Each row below holds a small network's activations on one input, seen along a few directions.
In each table, some parts of the input vary, and every possible input appears once, in random order.
A made-up example of a description, with smaller parts first: one of 5 places around a ring, together with either a single point or one of 9 places around a ring or (one of 3 separate values, together with one of 6 places along a line).
Shared parts are said once, and a part with two or three values counts as separate values.
(in the rows, 128 means zero)

Other details of the inputs shift rows strongly along two fixed directions, in all tables alike. That doesn't count.

Table:
r1: 137  161  96  142  104  61  192  178  97  185  131
r2: 126  154  84  192  115  66  130  150  172  146  160
r3: 174  160  154  119  113  156  75  16  124  81  70
r4: 204  172  162  161  79  150  55  36  143  132  71
r5: 126  135  111  150  132  37  140  165  151  140  129
r6: 139  96  135  48  125  200  178  161  61  101  142
r7: 115  151  73  198  114  86  117  140  153  160  158
r8: 67  114  120  127  135  108  159  149  133  124  148
r9: 111  153  96  181  119  52  109  150  126  161  123
r10: 149  115  162  86  116  179  157  138  86  141  125
r11: 162  151  119  106  102  145  139  140  96  140  130
r12: 182  144  167  148  153  171  104  32  122  90  103
r13: 148  99  161  135  116  171  41  75  112  117  108
r14: 115  139  86  175  121  50  106  144  123  171  124
r15: 181  127  154  109  63  145  85  61  59  95  101
r16: 86  55  169  62  169  178  178  159  148  102  156
r17: 99  99  137  142  146  123  167  164  155  137  155
r18: 97  91  147  46  168  187  140  172  126  78  141
r19: 119  135  124  121  188  138  228  176  138  156  123
r20: 92  85  182  74  161  199  131  156  115  97  132
r21: 118  107  163  47  147  201  193  167  106  143  120
r22: 124  118  131  62  205  201  194  123  114  79  133
r23: 89  77  169  73  163  204  126  150  107  109  129
r24: 61  87  135  58  164  201  165  163  130  91  167
r25: 155  112  146  185  80  151  21  27  136  124  118
r26: 86  71  138  43  168  179  170  160  151  84  164
r27: 147  119  128  118  112  169  32  79  118  100  116
r28: 99  110  144  51  209  174  212  121  101  85  123
r29: 140  113  180  153  94  179  44  41  139  89  122
r30: 120  153  97  87  155  140  207  189  141  158  124
r31: 163  135  109  176  106  84  198  188  84  187  143
r32: 124  154  105  177  120  33  124  160  145  147  125
r33: 134  168  92  188  121  73  110  168  149  148  140
r34: 131  135  126  179  139  71  144  186  152  160  139
r35: 112  98  136  121  97  152  51  42  116  100  115
r36: 204  188  131  158  103  148  56  27  144  99  86
r37: 87  103  83  126  145  137  146  157  136  148  164
r38: 127  177  91  141  129  64  191  167  141  185  106
r39: 106  113  145  126  96  154  53  47  119  92  116
r40: 144  127  129  172  140  64  141  176  161  156  135
r41: 75  89  131  46  176  199  146  182  109  103  148
r42: 108  145  98  188  110  41  135  139  157  146  143
r43: 171  190  86  159  95  88  146  152  137  182  120
r44: 136  172  99  132  109  65  183  168  121  190  114
r45: 122  135  103  175  112  34  134  128  167  143  141
r46: 152  127  155  192  81  150  25  33  138  116  118
r47: 125  132  165  117  105  139  46  74  114  81  103
r48: 157  153  93  173  127  49  120  171  168  145  141
Description of these inputs: one of 3 separate values, together with either one of 6 places along a line or (one of 2 separate values, together with one of 5 places along a line).
The inputs of r23 and r41 match in every part but the choice among 3 separate values. If r29 is changed in the same way as r23 into r41, which row does it become?
Answer: r24
Which other rows does r27 become when the choice among 2 separate values takes its other values? List them by row number.
Answer: r37
Which other rows does r44 become when the place on the line of 6 takes its other values? List them by row number.
Answer: r1, r3, r15, r28, r38

Table:
r49: 116  136  102  103  140  105  213  202  108  165  134
r50: 135  145  99  200  112  62  128  162  147  173  143
r51: 198  182  123  180  77  74  82  89  126  143  96
r52: 151  159  112  201  93  75  55  72  156  129  119
r53: 137  142  101  203  109  61  127  165  140  170  147
r54: 129  107  158  82  169  192  181  124  116  111  121
r55: 149  161  107  204  96  77  54  71  154  128  118
r56: 191  188  110  179  77  80  79  86  129  142  100
r57: 118  94  172  80  123  190  66  61  128  66  115
r58: 93  85  142  77  141  183  135  151  115  107  150
r59: 156  121  168  89  136  218  105  49  116  81  104
r60: 152  123  160  65  104  206  92  66  83  89  98
r61: 98  82  154  75  145  179  138  150  119  110  141
r62: 150  121  160  75  103  206  95  60  76  99  102
r63: 88  108  113  128  164  102  190  207  138  161  150
r64: 84  110  94  130  153  115  183  208  128  157  166
r65: 156  176  87  179  101  65  155  150  114  183  122
r66: 131  148  101  197  118  58  129  157  155  173  138
r67: 160  119  174  61  100  194  91  73  91  84  93
r68: 197  178  123  181  70  77  84  87  116  148  95
r69: 117  91  172  79  122  181  67  60  124  59  119
r70: 153  153  119  201  91  66  57  72  151  121  122
r71: 129  149  83  200  109  68  124  160  143  171  152
r72: 163  156  121  203  85  83  55  82  153  143  118
r73: 116  147  95  105  162  108  207  197  128  154  137
r74: 119  131  112  108  143  107  216  200  98  171  132
r75: 73  116  102  128  167  102  188  198  143  153  154
r76: 129  150  83  197  114  68  124  157  147  174  146
r77: 77  114  107  130  164  100  190  200  144  154  154
r78: 115  130  111  115  139  113  217  191  93  178  137
r79: 122  99  164  83  125  203  61  68  123  76  115
r80: 138  142  101  201  107  61  127  165  141  172  148
r81: 198  188  121  191  96  87  87  79  147  139  104
r82: 126  140  115  116  171  107  216  198  133  156  136
r83: 89  106  104  129  146  110  186  210  131  160  166
r84: 153  115  173  71  100  207  98  61  76  99  101
r85: 190  184  109  211  105  103  97  61  144  145  107
r86: 124  94  184  84  124  190  64  67  124  71  110
r87: 70  112  92  124  164  88  189  190  142  144  161
r88: 123  122  141  61  166  186  166  137  120  103  123
r89: 124  109  151  80  166  196  182  122  118  110  125
r90: 128  116  153  52  152  174  164  146  113  103  118
r91: 156  155  123  202  91  72  58  75  155  129  117
r92: 126  108  155  81  166  193  181  124  118  110  123
r93: 97  85  157  75  153  173  138  145  124  109  133
r94: 124  120  146  60  164  185  167  138  120  103  123
r95: 93  85  142  79  143  184  135  151  114  106  149
r96: 152  161  117  204  91  79  54  77  155  135  118
r97: 124  105  156  65  134  181  169  134  75  128  118
r98: 83  87  146  75  158  167  141  136  129  96  137
r99: 160  160  115  204  89  85  53  81  152  141  118
r100: 80  93  135  76  159  168  137  133  130  97  138
r101: 200  185  125  182  89  76  83  88  137  138  98
r102: 156  129  165  60  122  197  90  73  112  74  99
r103: 101  82  156  79  148  177  136  150  116  109  138
r104: 163  157  121  204  87  84  55  82  152  141  117
r105: 76  106  105  126  167  84  193  196  138  143  157
r106: 131  149  101  199  119  59  129  157  154  171  137
r107: 131  91  173  85  113  204  63  75  116  79  120
r108: 117  140  105  119  175  126  219  184  135  155  141
r109: 164  177  97  173  106  54  152  158  131  172  118
r110: 113  143  92  101  151  106  207  201  117  158  135
r111: 88  87  159  77  159  169  140  142  125  100  132
r112: 157  157  128  206  91  77  56  80  154  133  115
r113: 120  117  134  53  136  178  161  141  92  113  117
r114: 199  183  126  202  101  94  94  72  147  141  104
r115: 82  114  100  126  161  106  186  201  142  162  155
r116: 118  133  110  109  140  109  215  198  100  170  134
r117: 126  112  153  67  166  196  175  129  120  104  124
r118: 160  125  172  60  120  197  92  73  112  74  99
r119: 164  156  113  206  82  88  52  86  145  143  124
r120: 165  119  182  80  136  209  103  61  116  77  99
r121: 77  114  107  128  162  99  190  199  145  155  154
r122: 79  108  109  126  167  90  193  199  142  151  152
r123: 187  180  112  194  69  89  87  73  105  163  105
r124: 118  139  104  101  147  103  210  202  118  159  134
r125: 115  93  166  82  123  182  66  59  124  59  120
r126: 193  180  117  187  67  86  86  80  112  154  101
r127: 90  105  110  131  149  110  187  212  129  158  164
r128: 77  107  105  126  165  83  191  194  140  144  157
r129: 73  109  98  124  162  88  192  192  143  144  161
r130: 155  125  166  75  138  220  99  55  117  74  103
r131: 111  97  155  82  128  185  64  57  123  59  121
r132: 120  94  177  84  125  188  65  62  126  64  113
r133: 150  159  112  203  94  75  55  73  155  128  119
r134: 72  118  96  129  169  103  188  198  142  153  154
r135: 124  142  113  116  168  109  214  195  136  156  137
r136: 131  91  173  83  112  203  64  75  118  80  121
r137: 86  88  157  75  155  170  140  141  129  101  135
r138: 151  163  112  204  93  81  54  76  155  135  118
r139: 123  99  163  82  123  202  62  68  124  78  115
r140: 88  86  154  77  160  162  140  137  126  96  133
r141: 114  139  97  103  141  106  209  199  108  164  134
r142: 93  89  137  78  149  184  133  146  118  109  143
r143: 164  156  113  204  81  88  52  86  146  144  125
r144: 135  143  99  200  105  63  127  164  144  171  150
r145: 167  152  118  209  74  88  54  91  141  140  129
r146: 112  96  160  81  125  183  64  58  124  59  121
r147: 68  113  87  123  167  91  189  190  141  143  161
r148: 138  143  102  199  113  60  128  162  145  175  142
What do these inputs look like to the network?
Answer: one of 5 places along a line, together with either one of 8 places along a line or (one of 2 separate values, together with one of 6 places along a line)
The inputs of r55 and r140 match in every part but the place on the line of 5. If r79 is changed in the same way as r55 into r140, which row does it become?
Answer: r63
The inputs of r93 and r115 match in every part but the place on the line of 5. If r101 is changed in the same way as r93 into r115, which row does it become?
Answer: r102
The inputs of r83 and r144 match in every part but the place on the line of 5. If r118 is changed in the same way as r83 into r144, which row does it become?
Answer: r90
Which other rows does r60 become when the place on the line of 8 takes its other values? List them by row number.
Answer: r62, r73, r85, r88, r110, r113, r130
Which other rows does r95 become when the choice among 2 separate values takes its other values? List them by row number.
Answer: r58
Which other rows does r61 become when the place on the line of 5 takes its other values? List them by row number.
Answer: r76, r136, r143, r148
A walk changes only the place on the line of 8. It starts at r54 and steps to r120. List the rest of the walk in order.
Answer: r82, r101, r51, r68, r74, r97
Which other rows does r125 become when the choice among 2 separate values takes its other values? List them by row number.
Answer: r129
